a =
5,7,6,5,2,6,3
5,7,7,5,2,7,2
5,5,5,5,5,5,5
5,6,6,5,4,5,4
Rows and columns are counted from 1.
(1, 1): 5
(4, 1): 5
(2, 5): 2
(1, 5): 2
(2, 6): 7
(3, 6): 5
(3, 4): 5
(1, 6): 6
(2, 3): 7

x =
[[-21.0  57.9  41.5 -32.4 -32.1  28.4 -18.7]
 [ 71.4 -31.6 -45.5  34.3 -54.5  53.5  51.0]
 [-44.7 -25.1 -50.1   4.5   7.9 -65.6  67.3]
 [ -5.5  28.9  37.4 -16.8  68.9 -37.0  60.8]]
Rows and columns are counted from 1.
(1, 1) => -21.0
(2, 1) => 71.4
(2, 7) => 51.0
(1, 5) => -32.1
(3, 3) => -50.1
(3, 1) => -44.7
(4, 3) => 37.4
(3, 7) => 67.3
(3, 6) => -65.6
(4, 5) => 68.9
(1, 6) => 28.4
(3, 5) => 7.9
(4, 4) => -16.8
(2, 4) => 34.3
(1, 2) => 57.9
(2, 6) => 53.5
(1, 3) => 41.5
(2, 3) => -45.5
(4, 2) => 28.9

data =
[[-178 -871  373  929  352 -337]
 [-139 -823  292  929  237 -292]
 [-209 -916  438  929  428 -363]
 [-181 -853  361  929  330 -332]
 [-199 -904  425  929  414 -358]
 [-128 -805  239  929  179 -275]
 [-115 -800  209  929  139 -268]
 [-166 -845  324  929  288 -318]
 [ -96 -803  179  929   96 -252]
 [-167 -850  336  929  308 -322]
 [-135 -815  262  929  209 -286]
 [-193 -887  399  929  388 -353]
 [-185 -886  382  929  364 -340]
 [-195 -898  413  929  397 -352]
 [-155 -828  304  929  263 -306]]
Rows and columns are counted from 1.
row 1 col 1: -178
row 4 col 1: -181
row 13 col 2: -886
row 11 col 6: -286
row 4 col 3: 361
row 6 col 3: 239
row 11 col 3: 262
row 8 col 2: -845
row 14 col 5: 397
row 5 col 3: 425
row 3 col 2: -916
row 8 col 3: 324
row 7 col 2: -800
row 10 col 4: 929
row 9 col 6: -252
row 8 col 1: -166
row 4 col 2: -853
row 2 col 1: -139
row 15 col 4: 929
row 15 col 3: 304
row 7 col 3: 209
row 8 col 6: -318
row 2 col 2: -823
row 7 col 6: -268
row 9 col 2: -803
row 3 col 4: 929
row 12 col 3: 399
row 7 col 5: 139
row 2 col 5: 237
row 12 col 6: -353
row 11 col 5: 209
row 7 col 1: -115

A =
[[-46.3  22.0 -58.0  51.8  14.3 -10.0  11.9 -39.8  -5.9  -0.9 -29.8  20.0
   21.4 -30.2]
 [ 37.3   5.1  -2.0  17.4  14.3   6.5 -30.3 -32.7 -19.2  -5.6  35.6   3.5
   21.4  11.7]
 [ 37.3  22.0 -23.6  -3.8  14.3   6.5  54.1 -18.3  25.2  -0.9  17.3 -18.6
   21.4   6.9]
 [ 60.5  42.6  -2.0  -3.8  20.1  33.6  11.9  58.4 -32.5  -0.9 -29.8  -5.7
  -16.9  11.7]
 [-43.9  60.8  -2.0 -14.3  28.9  33.6  17.4 -39.8   3.0  54.1  33.0  18.2
   -1.9  11.7]
 [ 37.3  20.8  -2.0 -64.6  -9.2  -7.1  11.9 -39.8 -20.7  -4.0 -69.0  12.7
  -36.9 -38.2]
 [ 37.3  59.6 -60.2  -3.8 -32.7   6.5  -8.3 -13.5 -42.9  58.8 -29.8  19.1
   21.4  27.8]
 [ 21.1  60.8  36.8  49.2 -35.6   6.5  43.1 -39.8 -42.9   2.3 -53.4   3.5
  -50.2  11.7]
 [ 37.3  17.2  17.4  -3.8 -28.3  28.7  11.9 -39.8  14.9  -0.9 -74.3 -24.2
   23.1  27.8]
 [ 62.9  37.8  43.3 -62.0  15.7  26.8  52.3 -44.6 -20.7  39.9  38.2   3.5
   21.4 -39.8]
 [  4.8  41.4  23.9 -69.9  14.3   6.5 -32.1  56.0 -42.9  -0.9 -16.7   3.5
   -8.6  21.4]]
Rows and columns are counted from 1.
(1, 1)	-46.3
(8, 3)	36.8
(9, 14)	27.8
(6, 14)	-38.2
(10, 7)	52.3
(9, 1)	37.3
(9, 5)	-28.3
(11, 7)	-32.1
(2, 1)	37.3
(1, 3)	-58.0
(9, 11)	-74.3
(2, 9)	-19.2
(8, 8)	-39.8
(11, 3)	23.9
(3, 13)	21.4
(11, 4)	-69.9
(1, 10)	-0.9
(2, 5)	14.3
(11, 9)	-42.9
(1, 8)	-39.8
(10, 6)	26.8
(1, 14)	-30.2
(8, 13)	-50.2
(10, 2)	37.8
(3, 7)	54.1
(2, 8)	-32.7
(5, 10)	54.1
(7, 8)	-13.5
(3, 6)	6.5
(3, 3)	-23.6
(2, 7)	-30.3
(11, 8)	56.0
(1, 2)	22.0
(3, 9)	25.2
(3, 14)	6.9
(11, 14)	21.4
